A small network was shown many inputs. Here are its activations along a few directions, one row for each input.
Each table varies a few parts of the input and shows all the possible inputs, shuffled.
A made-up example of a description, with smaller parts first: one of 6 places along a line, together with either a single point or one of 9 places around a ring or (one of 3 separate values, together with one of 5 places around a ring).
Shared parts are said once, and a part with two or three values counts as separate values.
(in the rows, 128 means zero)

Other details of the inputs vary at random and push rows far along three fixed directions, the same in every table; ignore that.

A family of inputs:
x1: [ 96 134 144 122 149 103  80 153  52 151 122]
x2: [111 104 212 198  79 166 220 180 172 157 153]
x3: [ 48  90  73  12 150 159 165 132 124  73 148]
x4: [172 172 145 231  88 109 135 133 135 159 110]
x5: [ 91 150  87 149 150  75 113 157  87 143 102]
x6: [ 84  84 100  20 193 134 196 126  79  54 176]
x7: [ 94 115 141 117 149  83  92 137  69 158  94]
x8: [204 131  61 139 141 150 105  78 133 120 116]
x9: [ 79 123 124 136 170  82  89 150 115 152 112]
x10: [ 96 148  96 153 164  93 105 168  79 143 108]
x11: [142 142 137  84  98 187 218  85 138 118 163]
x12: [109  90 219 189  58 164 212 175 170 143 123]
x13: [198 142  91 128 152 163  89  76 141 121 131]
x14: [ 72 154 122 135 159  76  92 144 117 145 125]
x15: [198 134  89 124 149 155  95  68 146 124 114]
x16: [129 111 132  94  89 194 187 109 171  89 157]
x17: [165 175 173 216  96 114 125 123 147 163 108]
x18: [204 113 113  97 125 141  65  89 163 105 125]
x19: [188 117 102 123 135 160  65  79 153 105 140]
x20: [ 90 133 139 107 134  66  74 167 117 128 111]
x21: [153  93 147  76  95 194 175 139 171  91 161]
x22: [158 135 170 220  97 101 114 125 167 168 128]
x23: [ 39 113 158  98 110 112 219 177  89 143 135]
x24: [197 144 112  96 114 136  68  83 165  98 139]
x25: [ 84 153 115 134 157  80 103 146 100 147 100]
Description of these inputs: either a single point or (one of 4 places along a line, together with either a single point or one of 5 places along a line).
Q: Change only the place on the line of 5 in x4. List by row number the other rows that result.
A: x14, x16, x17, x24
Q: Change only the place on the line of 5 in x12. List by row number the other rows that result.
A: x8, x9, x15, x18
Q: Start at x11 and move only the place on the line of 4, one step at a time. The first step leads to x23. Which rows follow, in order?
A: x7, x1

A family of inputs:
x26: [122 124 165 153 106 130 139 145 151 143 124]
x27: [114 121 139 118 136 114 118 141 115 122 123]
x28: [165 149 153 199  88 144 157 125 150 155 121]
x29: [114 141 117 132 141 119 139 130 100 137 122]
x30: [111 124 125 118 136 117 113 143 130 119 120]
x31: [119 131 102 102 147 110  84 130 121 119 121]
x32: [147 115  88 102 124 185 187 102 147 107 147]
x33: [ 99 144 144 136 115 115 157 145 136 132 132]
x34: [110 119 139 119 134 116 115 135 116 128 130]
x35: [131 144 150 165 109 132 163 136 116 149 123]
x36: [120 122 116 103 160 110  85 122 110 119 130]
x37: [111 133 105 101 147 111  83 122 122 122 119]
x38: [116 124 137 115 130 115 117 142 113 126 126]
x39: [109 121 158 126 113 122 146 153 122 134 126]
x40: [112 126 104 106 152 111  83 123 124 121 125]
x41: [172 118 129 156 112 159 171 107 137 131 137]
x42: [104 119 163 127 120 124 145 149 125 138 128]
x43: [144 100 113  87 121 185 163 110 165  96 155]
x44: [110 144 103 132 141 123 134 131 114 135 119]
x45: [110 129 136 148 127 126 167 145 107 141 125]
x46: [103 118 150 136 120 126 142 161 138 129 129]
x47: [218 146 136 175 116 113  42  71 143 142 118]
x48: [114 119 139 119 139 116 116 143 116 124 130]
x49: [182 155 131 154 120 111  94  86 137 133 133]
x50: [111 129 123 113 130 118 113 141 130 128 121]
x51: [157 113  62  86 146 177 157  87 141 100 145]
Q: What is each input in this table made of?
A: one of 2 separate values, together with either a single point or one of 4 places along a line or one of 8 places around a ring
Q: The inputs of x35 and x28 match in every part but the choice among 2 separate values. If x41 is changed in the same way as x35 into x28, which row does it become?
A: x51

A family of inputs:
x52: [ 83 123  46  70 171 137 139 133 114 109 126]
x53: [209 155  73 115 136 161  92  52 151 116 140]
x54: [ 78 132 170 131 108  97 115 181 125 138 118]
x55: [158 100 139 118 109 174 192 125 141 103 148]
x56: [ 92 119 156 153 135 103 138 179  94 147 112]
x57: [ 78 128 173 136 114  91 116 180 127 130 123]
x58: [ 76 147 144 157 132 110 143 167 108 157 106]
x59: [142 130 128 121 106 176 197 114 157 113 153]
x60: [ 78 155 131 156 119  96 150 171 114 154 105]
x61: [ 79 130 159 157 137  92 145 159 102 145 125]
x62: [204 153 150 223 110 122 102 100 161 152 124]
x63: [160 159 109 138 156  75  37 110  87 141 104]
x64: [149 139  46  28 191 107   8  63 121  96 129]
x65: [141 114 120 130 114 189 194 121 158 122 148]
x66: [ 93 105  78  57 176 136 132 126  91 108 139]
x67: [204 127 173 203  91 118  72 114 176 135 127]
x68: [ 79 142 162 150 129  89 146 154 100 146 126]
x69: [142 142 114 135 147  85   9 118 120 135 101]
x70: [ 86 128 159 148 127 103 141 165  90 156 109]
x71: [142 129 111 126  98 170 202 119 162 111 143]
x72: [ 79 145 160 146 123  95 144 155  97 155 121]
x73: [ 81 132  50  64 162 140 139 127 109 110 116]
x74: [144 132 111 141 156  83   8 124 125 134 110]
x75: [ 94 110  83  55 176 126 135 123  92  98 143]
x76: [202 123 174 202  99 124  73 107 177 153 121]
x77: [219 136  88 105 131 153  89  49 133 115 143]
x78: [157 112 142 110 100 171 193 120 138 104 149]
x79: [141 105 157  98  96 168 173 119 176 104 154]
x80: [142 102 132 125 111 183 192 110 146 122 153]
x81: [ 76 135 157 152 128 104 142 156  96 157 111]
x82: [ 80 108  96  37 161 137 110 127 123 103 127]
x83: [143 117 108 133 106 173 202 123 165 110 142]
x84: [141  93 154 105 105 171 173 123 179 103 153]
x85: [215 146 168 206  96 112 100  93 139 151 128]
x86: [ 91 128 159 147 126 106 139 173  89 148 102]
Q: What is each input in this table made of?
A: one of 5 places around a ring, together with either one of 2 separate values or one of 5 places along a line
Q: The inputs of x70 and x77 match in every part but the place on the ring of 5. If x69 is changed in the same way as x70 into x77, which row does it become?
A: x54
Q: Start at x86 and move only the place on the line of 5, one step at a time. The first step leads to x70. Which rows follow, in order?
A: x81, x58, x73
Q: Which other rows agree with x66 in the place on the ring of 5? List them by row number.
A: x52, x56, x65, x74, x76, x80
